Each row below holds a small network's activations on one input, seen along a few directions.
In each table, some parts of the input vary, and every possible input appears once, in random order.
A made-up example of a description, with smaller parts first: one of 4 places along a line, together with either a single point or one of 9 places along a line or (one of 3 separate values, together with one of 5 places around a ring).
Shared parts are said once, and a part with two or three values counts as separate values.

Other details of the inputs shift rows strongly along three fixed directions, in all tables alike. That doesn't count.

Table:
x1: [ 54 -47 -44  10 -42  20   6 -31  74 -43  -8   8 -13]
x2: [-40 -28 -29 -20   0 122  -6 -61 -31 -67  -9  -1   6]
x3: [  6   3  17   0  24 -37 -34  32 -88  22  23 -38 -23]
x4: [ 55 -49 -34   2 -49  20   5 -18  74 -45 -21   2 -18]
x5: [-44  40  19 -20  34 -26  50  16  28  24   1  80  28]
x6: [-56  47  36 -43  16   8  74  19  54  19 -15  96  23]
x7: [ 43 -32 -46  19 -51  30 -11 -10  80 -47 -26  -4  -6]
x8: [-30 -34   3 -45 -23 105  13 -52 -39 -83 -26  -9 -10]
x9: [ -4 -35  18   1  25  11 -37 -30 -67  -4  19 -62   0]
x10: [-31  30  18 -19  24 -14   6   0 -55  38  18  -5  -5]
x11: [ 23  25   6  42 -29 -75   8  47  85  27 -19  19  25]
x12: [-49  27  25   5  37  -7 -17   6 -35  20  11  -8  28]
x13: [ 10 -16 -10  -1  14  10 -36 -14 -87  -9  26 -43 -30]
x14: [-54  73  18 -48 -18  -3  81  26  30  12 -25  96   5]
x15: [-24  28  28 -23  25  -2  12  15 -53  39  12  -5 -11]
x16: [-12   2  15  33  44 -32 -58  25 -69   7  28 -35  16]
x17: [ 82 -30 -52  30 -36 -24  -6 -22  46  19   2 -33 -28]
x18: [  70   -7   11   76    4 -105  -47   50   51   72   10  -59   14]
Description of these inputs: one of 3 separate values, together with one of 6 places around a ring.
The inputs of x7 and x11 match in every part but the place on the ring of 6. If x3 is changed in the same way as x7 into x11, which row does it become?
Answer: x14
Change only the place on the ring of 6 in x6. List by row number the other rows that result.
Answer: x1, x4, x5, x8, x9
Change only the choice among 3 separate values in x17. List by row number the other rows that result.
Answer: x2, x5

Table:
x19: [ 39  -8 -43   0 -43  24  -1   1  54 -38 -19  15 -24]
x20: [  3  -1  41   7  43 -38 -20  16 -71  61  16 -45  -9]
x21: [-14  34  34   7  17 -65 -27  49 -53  25   6 -22   4]
x22: [-13 -23  -6 -24   8  60   4 -53 -65 -15   0 -21 -19]
x23: [ 14  37  -9  41  14 -68   3  40  75  57  15  27  13]
x24: [ 32 -26  -4 -19 -53  25  18  -8  41 -21 -17   4 -27]
x25: [ -2  22  27  21  18 -72  -3  24  52  39   3  10  33]
x26: [-52  -5 -18 -55  -5 107  19 -62 -32 -37 -10  -7   0]
x27: [ 72 -18  -9  55 -27 -73 -53  24  -8  15   3 -62 -13]
x28: [ 23 -26 -23 -11  -8  36  -9 -35 -57 -27  13 -36 -30]
x29: [-44   0  24 -13  49  18  -6  18 -40 -20  13  23  20]
x30: [ 10   1 -34 -44 -51  62  59 -41  54 -40 -27  26 -24]
x31: [ 26 -57 -12  32  -9  28 -65 -18 -75 -48  -4 -87  -8]
x32: [ 27  22 -25  15 -36 -41  11  25  58  -1 -13  39  -5]
x33: [ 60 -38 -47  56 -29  -4 -39 -30  41   1   9 -54 -10]
x34: [-23 -23 -12 -12  13  65 -29  -4 -53 -59  -5 -15  -7]
x35: [-34  25  48 -14  26 -51   0  33 -77  24  23  13  -1]
x36: [ 34  -3   7  50  11 -97  -9  42  52  30  10  14  25]
x37: [-38  34  21 -14   4 -27  53  28  75   0 -20  74  36]
x38: [-79  28  18 -42  11  51  23   7 -31 -46 -24  37  17]
x39: [  0  51  24   5 -14 -57  21  64  42  36 -17  42   8]
x40: [ 34 -42 -20  30  16  -9 -64 -27 -71  21  33 -88  -7]
x41: [ -7 -16 -33 -15 -26  66  24 -53  75 -53 -18  47  12]
x42: [ 59 -22   1  65  -6 -45 -52  12  19  49  13 -82  -1]
x43: [-32  41   8 -11  23 -15  36  19  82  12  -2  88  30]
x44: [ -9 -10  43  31  46 -51 -37  25 -66  12  20 -33  26]
x45: [ 11  31  -9 -11 -21 -19  55   3  39  13  -7  45  -7]
x46: [ 10 -17 -35 -43 -46  61  38 -23  56 -54 -14  53 -33]
x47: [-27  25  32 -34  19  21  24  11 -59  13   4   3 -10]
x48: [ 47 -32 -22  24 -49  15  -9   7  65 -26 -34 -19  -4]
x49: [-18 -11  40   3  25   3 -10  20 -23  -3  -2 -10  22]
x50: [-58  31  31 -40  22 -11  23  20 -60  -3  17  53  -4]
x51: [ 21  15 -25  14 -22 -30  28  -7  69  38  -4  22  13]
x52: [-40  33  17  -8  61 -26 -12  26 -58  52  33   4  14]
x53: [ 24 -31 -31 -22 -33  47  24 -53  34 -15 -21 -12 -25]
x54: [ 74 -54 -19  14 -55 -27 -25 -13  28 -14  -4 -58 -36]
x55: [-53  33  19 -38  55   9  27   8 -49  29  14  47  -5]
x56: [ 68 -55  -7  40 -25   1 -42 -22  54  -3  -8 -62   2]
x57: [-16  34 -11  17 -12  -4  30  -4  61  18  -5  39  19]
x58: [  1 -35 -20  11  -7  37 -37 -13 -45 -53  -5 -31  -4]
x59: [-61  21   1 -50  28  52  43 -31 -42  -6   0  55  -6]
x60: [ 18   5  -1  25 -11 -34  12  -5  83  10  -9  29  26]
x61: [-65  43  33 -34  36  21  24  11 -40  40   7  23  22]
x62: [ 13  11  18   5  45 -46 -24  32 -80  35  36 -33 -19]
x63: [-37 -23 -13 -16   0 102 -24 -60 -54 -47  -1 -56  -6]
What do these inputs look like to the network?
Answer: one of 5 places along a line, together with one of 9 places around a ring
The inputs of x19 and x43 match in every part but the place on the ring of 9. If x32 is changed in the same way as x19 into x43, which row does it become?
Answer: x41
The inputs of x63 and x38 match in every part but the place on the ring of 9. If x42 is changed in the same way as x63 into x38, which row does it become?
Answer: x48
A walk changes only the place on the ring of 9. It starts at x51 and steps to x57. List the rest of the walk in order.
Answer: x60, x44, x31, x27, x35, x45, x22
Change only the place on the line of 5 in x24. List by row number the other rows that result.
Answer: x35, x46, x50, x54

Table:
x64: [-30   9  34 -20  10  20  26  31  12 -20 -15  67  18]
x65: [-83  -6  31 -43   8  72  24 -22 -63 -67 -13  47  18]
x66: [-63  50   8 -35  25  41  52   5   0  34   2  68   4]
x67: [-50  53  47   6  78 -51  -1  51 -38  84  26  26  35]
x68: [ 20 -27 -35   5 -62  19  19 -35 119 -42 -32  37  15]
x69: [-59  45  -4 -16  43  19  19   7  22   2  -3  62  27]
x70: [  70   16  -15   39  -51 -111   -8   49   63   51   -6  -28   -1]
x71: [ 44 -30 -25 -10  -5   7  15 -26  23   1   3   3 -29]
x72: [ -14   52   43   33   49 -103    8   43    4   95   13    1   49]
x73: [-52  31  60 -38  50 -21  21   3 -95  40  13  -4  11]
x74: [ 36  -4 -14   2 -48   6 -15  13  16  -7  -4 -32 -23]
x75: [  3 -25 -13  13   9  64 -50 -27 -11 -18  -2 -41   0]
x76: [ 33 -25 -22  31  12  -3 -30 -30  -5   6  30 -38   9]
x77: [ 39 -22 -26  28 -31 -28  -6  -7 104 -26  -1  18  10]
x78: [-27  22   9 -18 -10  -3  60  19  74 -36 -12 106  23]
x79: [  1 -43  18  10   9   5 -53 -18 -44 -25  -1 -83  15]
x80: [-55  31  23 -26  19  52   3  27 -67 -33 -12  33  -4]
x81: [ 10 -47 -10  14  25  -1 -51  -1 -20 -25   9 -43   4]
x82: [ 29 -17 -14 -34 -47  44  23 -24  37 -26 -19 -11 -40]
x83: [-32  48  67 -18  66 -60  12  50 -62  79  30  33   4]
x84: [ 11 -10  16  39  20  -1 -59   1 -21  18  15 -74  10]
x85: [-62  21  -9 -44  18  85  23   0 -57 -71 -23  51  -6]
x86: [-76  27   0 -25  34  75   4 -36 -30 -45  12  37  21]
x87: [ 51  -5  -2  46  -4 -51 -14  16  27  71  17 -55 -12]
x88: [ 21 -39 -13 -22  -3  50  -5 -59 -49 -32  20 -23 -26]
x89: [ 15 -35 -41   4  14  45 -13 -35 -34  -2  15 -41 -24]
x90: [ 46  -6 -50 -23 -62   7  49 -32 102 -34 -13  47 -36]
x91: [  6 -24 -12  -3  -9  74  -2 -39  15  -9  -3 -33   4]
x92: [  3  69  26  26 -12 -99  41  74  61  41 -28  55  28]
x93: [-50   8  30 -64  14  83  39 -31 -48 -15  -2  16 -15]
x94: [-63  70  41  -6  28 -88  -3  64 -79  51  22  33  15]
x95: [ 18 -45  41  27  17 -25 -49  10 -75 -14   0 -81  12]
x96: [ 16 -51   6  14   6  25 -63  -7 -22 -23   6 -54  -1]
x97: [-65  12  56 -35  27  38  21  25 -37 -29 -10  31  18]
x98: [ 29 -14 -45   8 -49  41  10 -19  39 -73 -20  20 -17]
x99: [-47  74   2 -32  -5 -24  47  42  19   2  13  93   5]
x100: [  44  -16   37   60   15 -109  -59   60   29   55   20  -65   18]
x101: [ 16 -41   9  -4   5  10 -26 -50 -83   0  13 -49 -22]
x102: [-38   2   2 -34  11  36  47  15  28 -47 -23  84  16]
x103: [ 29  19 -23 -10 -52 -60  54   2  96  18 -21  60 -15]
x104: [ 41   3 -38  38 -39 -55  29 -13  91  50  -3  16  -3]
x105: [ 47 -22 -62  17 -18  15  23 -24 102   6 -10  19   7]
x106: [ 28 -11 -30  24 -54   3   3  -8  32 -41 -31  10 -10]
x107: [  6 -36 -10  27  12  13 -44 -43 -60  11  17 -63  12]
x108: [ 12 -20 -46 -25 -24  56 -13 -12 -28 -48  -4 -13 -29]
x109: [ 29 -36 -13 -17  15   0 -32  -9 -71 -11  14 -51 -42]
x110: [ 41  25  27  54  -5 -97 -20  79  19  43  -3 -21   2]
x111: [ 44 -13 -47  13 -52  15  39 -40  88  16 -24 -14  -8]
x112: [ 31 -28  11  -2  11 -19 -43  10 -68  16  16 -61 -41]
x113: [  4  19  18  41  23 -65 -32  14  12  44   1 -44  32]
x114: [ 23 -24 -12   2 -14  19 -53  14 -69  -7  11 -57 -31]
x115: [ -7  -8 -35  15 -30  41  -2 -51  57 -30 -21  12  12]
x116: [-59  52   0 -19  28   4  54  -4  -5  24  26  67  11]
x117: [ 33 -27   4 -12 -17  -7 -19 -20 -48  -4  -4 -70 -28]
What do these inputs look like to the network?
Answer: one of 6 places around a ring, together with one of 9 places around a ring
The inputs of x71 and x81 match in every part but the place on the ring of 9. If x101 is changed in the same way as x71 into x81, which row does it become?
Answer: x68
Change only the place on the ring of 6 in x113. List by row number the other rows that result.
Answer: x69, x75, x84, x86, x115
